Each row below holds a small network's activations on one input, seen along a few directions.
Each table varies a few parts of the input and shows all the possible inputs, shuffled.
A made-up example of a description, with smaller parts first: one of 3 separate values, together with either a single point or one of 9 places along a line or (one of 6 places along a line, together with one of 8 places around a ring).
Shared parts are said once, and a part with two or three values counts as separate values.

Other details of the inputs vary at random and push rows far along three fixed directions, the same in every table; ignore that.

Table:
r1: [-28 -23 -34 -25  28  -2 -25  29 -79 -22 -61]
r2: [-38 -40 -59 -34  12   6 -22  -9 -54 -29  -7]
r3: [ 33  35  10 -29 -21   1  -7 -41  47  -7  30]
r4: [ 57 -62  -1  42 -34 -15 -14  75 -25   5 -66]
r5: [-29 -16  35 105  46 -30  10  50 -26  57 -26]
r6: [ 35  27  29  35 -35   1  -6  -4  56  11  -7]
r7: [ 42 -23  -3  22 -22  -2 -48  36   7 -22 -22]
r8: [ 23 -38  -6  46 -46   4 -25  46   9  -2 -41]
r9: [-16  48  -5 -48  20  12  13 -77  13  -4  67]
r10: [-66   3  38 105  33 -14  -2  20   8  41  -4]
r11: [ 66 -22  30  27 -43 -10  14  25  17  24 -18]
r12: [-63 -13 -25  32  67   5 -17  11 -23  22  -3]
r13: [ 21 -25 -53 -36 -14  -5 -44  15 -20 -58 -47]
r14: [-15 -10  24  71 -14 -21 -14  36  35  58  11]
r15: [ 45   7  39   1 -18  13  -9  -7  65 -10  30]
r16: [-61 -20  11  24  46 -10 -12  31 -66   6 -29]
r17: [-23  38  17 -43  10  -5  28 -37  -3   7  14]
r18: [ 44 -34 -38 -69   3  10   0  -4 -76 -88 -30]
r19: [ 63 -38   1  45 -16 -20 -25  70 -20  -3 -85]
r20: [-68  50  25  -2  38 -20  41 -14  -5  42  25]
r21: [ 26  42   4 -32 -26  -9   5 -24  53 -14  33]
r22: [-70   2   2  12  41   7  27 -28  20  46  53]
r23: [ 24  38   6 -20 -33   7  14 -41  48 -21  11]
r24: [-30  14  -7 -35  15  17  29 -44  27  17  70]
r25: [-33 -48 -35 -26   9   5 -17  29 -83 -13 -46]
r26: [-68  19  30   0  24  -4  40 -24 -15  56  39]
r27: [ 67  20  43  26 -18  -8  18   3  27  25   1]
r28: [ 38  18  15 -29  -8  25   0 -30  50 -16  47]
r29: [-64  33  -2 -10  52  -1  28 -50  32  23  45]
r30: [ 37  19 -26 -87  -3   3  38 -53 -23 -53   5]
r31: [ 42  24  26  36 -34   9 -11  -2  46   9  -1]
r32: [  16  -24  -67 -108  -25   26  -13  -40  -38  -75   17]
r33: [-78 -17 -29  40  25  -2   5  10 -39  19  -2]
r34: [-70 -31 -31   5  44  10   1  -6 -19  20  13]
r35: [ 57   1  36  20 -38 -11  32  13  27  33  14]
r36: [ 45  -2  40   6 -53  -3  -1  35  21  30  -4]
r37: [ 56  16  47  11 -33   2 -15  25  20  22 -17]
r38: [-71  -8 -19  48  46   3  -8   6 -42   0 -11]
r39: [ 29   3 -51 -84   3  -1  26 -13 -53 -69 -18]
r40: [ 21  49   4 -20 -34   4  22 -29  50 -20  22]
r41: [ 34 -13 -15   9 -15  -4 -28  52  36 -17 -31]
r42: [-74  14   2  27  19   5  31 -43   1  36  38]
r43: [-36 -27 -40 -27  33   2 -30  -5 -55 -54  -7]
r44: [ 37  35  44 -41 -22  15  15 -27  16  -4  33]
r45: [ 41 -21  -9  11 -10   6 -40  35  31 -10 -35]
Each input here is: one of 5 places along a line, together with either one of 3 separate values or one of 6 places along a line.
Changing only the place on the line of 5 turns r31 into r12. The same change can be made to r38. Which row results? -> r28
Which other rows does r3 become when the place on the line of 6 takes its other values? List them by row number. -> r7, r9, r13, r21, r43
Which other rows does r36 become when the choice among 3 separate values takes its other values? List them by row number. -> r25, r26

Table:
r46: [-55  27   3 -61  58  23   9 -62 -17 -19  56]
r47: [ 64  27  -6 -48 -21  18 -29 -43  43 -46  28]
r48: [ 44 -27  17  23 -19   4  14  12   1  -2   9]
r49: [  8  33  39  47   9  10  18 -38  50  24  38]
r50: [-49 -18  -5  20  32  -3  -1  12   4  11  19]
r51: [-40 -10 -26 -10  10 -12   3  28 -23 -13 -24]
r52: [ -4  -7  56  51   5 -11  27  21  35  62  45]
r53: [ -11  -62  -19   24 -100   16  -53   60  -23   20  -55]
r54: [ 28 -10   7  19 -36 -17  11  20   3 -10 -31]
r55: [-90 -20  -7  -9 -25  35   2 -52  -8  50  74]
r56: [ 47  -5   1 -36 -30   4 -45  39 -14 -46 -56]
r57: [-34 -80 -60  27  33  -3 -26  42 -85 -41 -52]
r58: [  7 -28   0  54 -11  -5 -44  63  42   2 -18]
r59: [ -7  40  32  31 -19 -16  38 -23  47  24  22]
r60: [-79  44 -22  27  49  -6  17 -34 -20   5   1]
r61: [-18  24  24  45  -5 -25  23  10  61  73   1]
r62: [ 35  36  -1 -52 -52   2   4 -13  58 -36  19]
r63: [  3  -6  53  33  20   5 -21  26  15  28   3]
r64: [-30 -17  -3  39  49   4  18  -6 -55  13   5]
r65: [  5  14 -32 -91 -11   9  55 -57 -55 -53  29]
r66: [ 12  10  12  61 -11 -27 -43  45  22  13 -59]
r67: [ 71 -30 -29 -45 -48  -4   1  34 -14  -7 -41]
r68: [ 63  -2 -14 -59 -33  23   4 -32  60 -17  31]
r69: [-52 -22 -21  31  37   1   5  -7 -20  -9   7]
r70: [ 43  13  42  12  -7   1  -4 -24  34  18  27]
r71: [ 66 -55 -39 -30 -27  11 -28  32   2 -20 -28]
r72: [-20   2 -54 -71  16  11 -45  12 -59 -76 -46]
r73: [-40  21 -20 -60  56  19  13 -84 -27 -28  49]
r74: [  7  15  -8  26 -30 -16  -4  12  29 -19 -21]
r75: [-19 -60 -29  29  34  -5  -7  44 -41  39 -21]
r76: [-58  31  30  44  47 -30  21 -14 -17  58   2]
r77: [-54 -14 -34 -39  25  -6  20   6 -55 -19 -14]
r78: [-24 -23 -15 -15   6 -14  18  36 -54  -1 -20]
r79: [ 74  26  21 -58 -37   3  21 -31  -2 -17   4]
r80: [-19   5   0  41  13  -7  -8   3  70  49  26]
r81: [-19 -40 -87 -34  17  16 -35   3 -52 -88 -22]
r82: [-43  41  18 -75  39   8  45 -55 -50   0  42]
r83: [ 48   5  24  34 -30  -9  14  24 -12  11 -33]
r84: [-35  14 -38 -12  25   0  11 -23 -48 -32 -25]
r85: [ 55 -53  10  47  -3 -10 -43  65 -33   6 -51]
r86: [ 31   0   2   0 -30 -14  14  18  31  32 -19]
r87: [ 14  28  38  41  -9 -24  -6   8  32  32 -22]
r88: [  5  18  45  38   9   4 -38  22  54  19  13]
r89: [-67  25   6  77  57   0   3 -20  17  31  24]
r90: [ 39  39  39  22 -29  -6  29 -16  30  13  -1]
r91: [ 59  37  34 -75 -37  14   2 -22  14 -29   8]
r92: [-46 -15 -58  25  19 -24 -26  44 -13  18 -50]
r93: [ 74  11  43 -62 -24  28  -3 -17  10 -20  39]
r94: [-61   3  11  -1  44   2  35 -26   2  27  60]
r95: [ 72  13  19 -26 -28  26  15 -43  30 -32  26]
Changing only one part turns r49 into r84. The same change can be made to r88. Which row results? -> r72
Changing only one part turns r81 into r74. The same change can be made to r73. Which row results? -> r87
What is each input in this table made of? -> one of 2 separate values, together with either a single point or (one of 4 places along a line, together with one of 6 places along a line)
Which other rows does r56 become when the choice among 2 separate values takes its other values? List them by row number. -> r46
Start at r67 and move only the place on the line of 4, one step at a time. The first step leads to r86. Which rows follow, in order? -> r61, r92
Start at r75 and move only the place on the line of 4, one step at a time. The first step leads to r71. Which rows follow, in order? -> r68, r80

Table:
r96: [ 51 -19  10  13 -50 -10 -12  43  -2  -2 -34]
r97: [ -4  10 -15 -40  27   7  22 -25 -38 -17   4]
r98: [-38  30  23 -27  25   0  36 -44 -21  32  54]
r99: [ 17  16  69  74  12 -17   9  29  33  71  -3]
r100: [-34 -31 -60   1  29   9 -51   8 -48 -53 -43]
r101: [ 41 -21  32  39  -1 -14 -21  50  -2  20 -44]
r102: [ 39   9  25  61 -31   4 -40  21  59   4 -17]
r103: [ 66  18   0 -64 -67  18  24 -29  15 -37   9]
r104: [ 45 -64 -10  46 -25   7 -48  55   3 -23 -41]
r105: [ 15 -31  -6  42 -22  -7 -33  59  32  20 -27]
r106: [-12 -22 -21 -21   3  -2  -4  15 -59 -13 -20]
r107: [ 37 -11  16  47 -11 -15  -6  49   2  13 -47]
r108: [-24 -11  11  27  -1 -14   8  17 -21  26 -18]
r109: [-40 -44 -28  42  36   3 -20  22 -36  -4  -4]
r110: [ 75  12  20 -75 -52  27   8 -26   6 -26  19]
r111: [ -1  -3 -58 -66  17   0  19 -23 -63 -63 -16]
r112: [ 55  12   9 -12 -21  -9  12   2  10 -13  -8]
r113: [ 69  17   5 -69 -63  20  19 -28  10 -34  14]
r114: [-105   -2  -17   60   57  -20  -10    7   -7   55   10]
r115: [ 51 -42  -6  19 -37   3 -31  45  28  -8 -12]
r116: [-45 -25 -59 -34  23  17 -11   2 -31 -19  -6]
r117: [ 24  54  59   5   0 -12  45 -40  49  41  53]
r118: [ -34   61  -10  -82    8   25   37 -109   42   -3   95]
r119: [ 45 -24  12  24  -8 -14 -18  44  -9  -1 -51]
r120: [ -3  58  64  72 -16  -8   3 -10 112  71  38]
r121: [  2  10 -16 -93  -8  18  26 -56 -38 -36  28]
r122: [-48  19  -8  15  42 -11  39 -17 -26  15   0]
r123: [-22 -38 -35 -15  11   5 -13  29 -80 -19 -44]
r124: [-94   0   0  61  42 -30  29  13 -42  54  -5]
r125: [ 40 -58 -23  21 -30  11 -39  59   5 -17 -37]
r126: [ 13  23  74  83 -13   4  19 -13  92  66  60]
r127: [-16  24 -27 -28   5   7 -14 -27  18 -21  17]
r128: [-20 -30 -51 -10  28 -12  -1  19 -69 -38 -57]
r129: [-16  37  30 -15  40  -5  37 -41  -3  29  45]
r130: [-63 -31 -52  45  49  -5 -51  29 -53 -23 -45]
r131: [ 58   6  25  -9 -65  -3  14   1  32  -3  -8]
r132: [-80  32  37  37  53 -17  16  -8  14  31  28]
r133: [ -5  -3 -21 -26  22  -5  14 -11 -38 -23 -16]
r134: [-59  -2  16   2  38  -4  17 -12 -43  36  13]
r135: [ 62  24  38 -14 -43   9 -13  14  55 -29   2]
r136: [-59  43 -24 -49  33  13  13 -73  15 -12  50]
r137: [-81 -11  15  64  48 -11  15  -2  17  63  37]
r138: [ 56   4   8 -12 -55   7 -27  -4  71  -5   6]
r139: [ 50   0  -7 -46 -29   6 -28  21   5 -67 -17]
r140: [-11   5 -45 -94  -1  26  12 -56   3 -39  41]
What is each input in this table made of? -> one of 3 separate values, together with either a single point or one of 6 places along a line or (one of 2 separate values, together with one of 4 places along a line)
Changing only the choice among 3 separate values turns r99 into r101. The same change can be made to r126. Which row results? -> r104
Which other rows does r107 become when the choice among 3 separate values takes its other values? List them by row number. -> r112, r133
Which other rows does r97 become when the choice among 2 separate values takes its other values? List them by row number. -> r123

Table:
r141: [ 34  28  64  56 -19 -24   3  35  55  50   8]
r142: [ 15 -14 -16 -17 -25   5  -3  19 -31  -6 -21]
r143: [-22 -14 -17   4  12 -10  15 -16 -24   4   9]
r144: [  7  19  10 -25   0   3 -10 -17  33   1  33]
r145: [13 21 11 23 -7 -3  8 -1  6 17 -8]
r146: [ -6   2  36  33   5 -17   0  34  18  34 -20]
r147: [-14   6 -13  -5  33 -11   8   5 -27  -1   2]
r148: [ 56 -76  -3  43 -19  -7 -45  92 -32  -9 -83]
r149: [ 10 -11  33  56  17 -10  -9  31   3  24 -29]
r150: [ 43 -63   2  25 -34  -3 -42  85 -29  -8 -79]
r151: [-22  -5 -16   3  10  -2  18   0 -33  19  -1]
r152: [ 15   6   6   3   6   9 -20 -16  20  -2  15]
r153: [  3  26  23  25 -11  -4   5   4   8  23  -7]
r154: [-32  -3  -7   4  28   7 -26  -5 -16  -2   4]
r155: [ -3  23  20   0 -13 -18   8  -8  26   8  14]
r156: [ 2 19 16 -9 -2  4 10 -8 36 -9 33]
r157: [-17   0   1 -11  39  -7  15  -5 -15   1   2]
r158: [ 20 -37 -24  -9  -8  14 -11  18 -16 -33  -6]
r159: [ 54  19  33  42 -24  -7   1  13  34  21 -10]
r160: [-20  -1   1 -10  15   0  12  -1 -38   8  16]
r161: [-23  -3 -22 -15  34  -1 -12 -10  -4  -3  15]
r162: [  3  22  26   2  -6 -19   8 -10  27   6  24]
r163: [ -1  11   1   0 -12  11 -21 -11  21   5   0]
r164: [ 14   5  22  50  10 -11  -7  24  -2  20 -14]
r165: [ -1  21  25  14 -16  -9   0 -13  16   3   7]
r166: [ 63 -49 -10  21 -29  -4 -33  67 -30 -16 -53]
r167: [-28  -4   2 -21   9   6  23 -14 -23  15   4]
r168: [-30   6  12  -1  24   3   4  -5 -25   3 -11]
r169: [-22  -8  -4 -13  15   5  27 -16 -21  17   3]
r170: [  4  12  36  52   5 -12  -9  28   1  26 -11]
r171: [ 27 -10  72  99  -9 -19 -24  66  35  50 -42]
r172: [-32 -14 -24   0   8  11  16  -8 -12   0  11]
r173: [ 12  25   6   3  -6 -11  18   0  17  19   3]
r174: [-16  -7 -11  10  19  -4  19   0 -33  19   4]
r175: [-27  -2  -8  14  29 -23   4   0 -13   1   3]
r176: [ 15 -27 -17 -28 -16  18 -10  10 -15 -38   4]
r177: [ 49  44  24 -28 -45  -8  29 -44  69   1  38]
r178: [-19   0 -12   3  24  -8  -1 -19 -28 -20   2]
r179: [-24 -15 -11  -2  25   6  -6 -13 -10  14  26]
r180: [ 41  34  14 -42 -41  10  -2 -29  66   0  32]
r181: [-40  -1 -16  -5  22  -3 -20   7  -5   7   0]
r182: [  1  27  28  17  -4 -15   8  16  18  29   5]
r183: [-25  -2 -27  -7  31  -2  -8 -11   0   4   7]
r184: [-18   0  -7  -7  36  -7  19  -6 -13   7  -6]
r185: [ 65 -34 -51 -89 -59  32 -38   0 -16 -67 -21]
r186: [ 27 -30 -39 -39 -12  18 -20  -8 -13 -27  -2]
r187: [-39   4 -25 -14  13   5   7  -2  -3 -13   2]
r188: [-33  14 -12  -8   4  -4   5 -26 -20 -11  -1]
r189: [  5  18  29  17  -7 -10  -1 -13  15   0  14]
r190: [ 61 -34 -36 -70 -57  31 -22  13 -15 -76 -16]
r191: [-29  -8   0  -4   9  -9   8 -12 -26   1  19]
r192: [ 51  30  11 -23 -43  23  14 -37  57 -24  26]
r193: [-28  -4   9   0  35 -10   4  14 -20   7  -9]
r194: [ 13 -17  -4  -5 -18   1  -8  29 -32  -2 -19]
r195: [-32 -16  -6  -3  19   6 -14  -3 -15  13  20]
r196: [-35  -7 -14  -9  -4  -6  11 -14 -26   4   5]
r197: [-20 -11   8 -24  20   6  15  -9 -32   2  12]
r198: [ 56  24   1 -39 -40  23 -10 -41  49 -18  20]
r199: [  3  32  18   5 -10 -11  16   3  21  25   6]
r200: [  0  21   6 -23 -12   8  11 -12  33 -14  26]
r201: [ 14   5 -13 -12  -2   6  11  -8  26 -20  13]
r202: [-32   1 -32 -10  18   4  12  -6  -1 -14   3]
r203: [ 17  18   9  16   4 -14  14   7  15  20   2]
r204: [-39  12 -13  -1  11  14   6 -17  -5 -12   6]
r205: [ -1   9  11   7  -7   8 -25  -4  20   7   3]
r206: [ -2  27  12  -7 -19 -15  14 -17  30   8  14]
r207: [ 10 -26 -23 -33 -20  16 -29   8 -15 -18  -6]
r208: [-20 -17 -13  -3  15  -8   9 -13 -31  -5  14]
r209: [ 21 -43  -8  14   0   0  -5  34 -27   2 -39]
r210: [ 55  20  14  -8 -33  19   8 -26  53 -23  21]
r211: [-41   6  -3  12  17  10  -1  -5  -7  -8   5]
r212: [ 27 -34 -41 -35 -17  22  -3   1 -19 -47  -6]
r213: [ 13   5   6   9   2  12  -1  -9  18 -20  13]
r214: [ 0 23 35 40 -5 -8 -1 16  8 28 -6]
r215: [-29  -8 -17  11  33  -2   2   9  -4 -11   6]
r216: [-28  -9 -19  -1   3  -8  17 -18 -22   7   6]
r217: [-35   4   0  11  25  10  -1  -7  -9 -14  13]
r218: [  9 -12  23  57  13  -9  -5  29   3  25 -38]
r219: [ 53  33  24 -15 -35 -12  23 -33  62  -1  32]
r220: [ 24 -26 -45 -53 -22  22 -18 -12 -14 -31  -4]
r221: [  9 -26 -14 -16 -28  -4 -13  13 -26 -22 -17]
r222: [ 17   5  -8  -4   0  11 -16 -21  19  -5   6]
r223: [-32   4 -28 -12  22   0  -6 -13   4   8   6]
r224: [-22   6 -13  11  20  -9   8 -26 -17  -7   1]
r225: [ 11  20   3   0 -17  -4  10 -30  16  -6   6]
r226: [-40 -10 -16  -1   3  11  12  -4 -12   3  11]
r227: [-24   4 -10 -15  26  -5  20  -8 -12   7  -9]
r228: [-21   4  -8  -6  24   6  14 -18 -23  -1 -14]
r229: [-32   5  -4 -15  21  -5  13   1 -15   7 -14]
r230: [ -5   4  33  43  -1  -5  -2  22  11  31 -30]
Changing only one part turns r218 into r184. The same change can be made to r145. Which row results? -> r173
What is each input in this table made of? -> one of 3 separate values, together with one of 5 places along a line, together with one of 6 places around a ring
Start at r222 and move only the place on the line of 5, one step at a time. The first step leads to r210. Which rows follow, in order? -> r224, r159, r218
Start at r143 and move only the place on the ring of 6, one step at a time. The first step leads to r208. Which rows follow, in order? -> r191, r221, r196, r216
Which other rows does r144 become when the choice among 3 separate values takes its other values? List them by row number. -> r154, r195
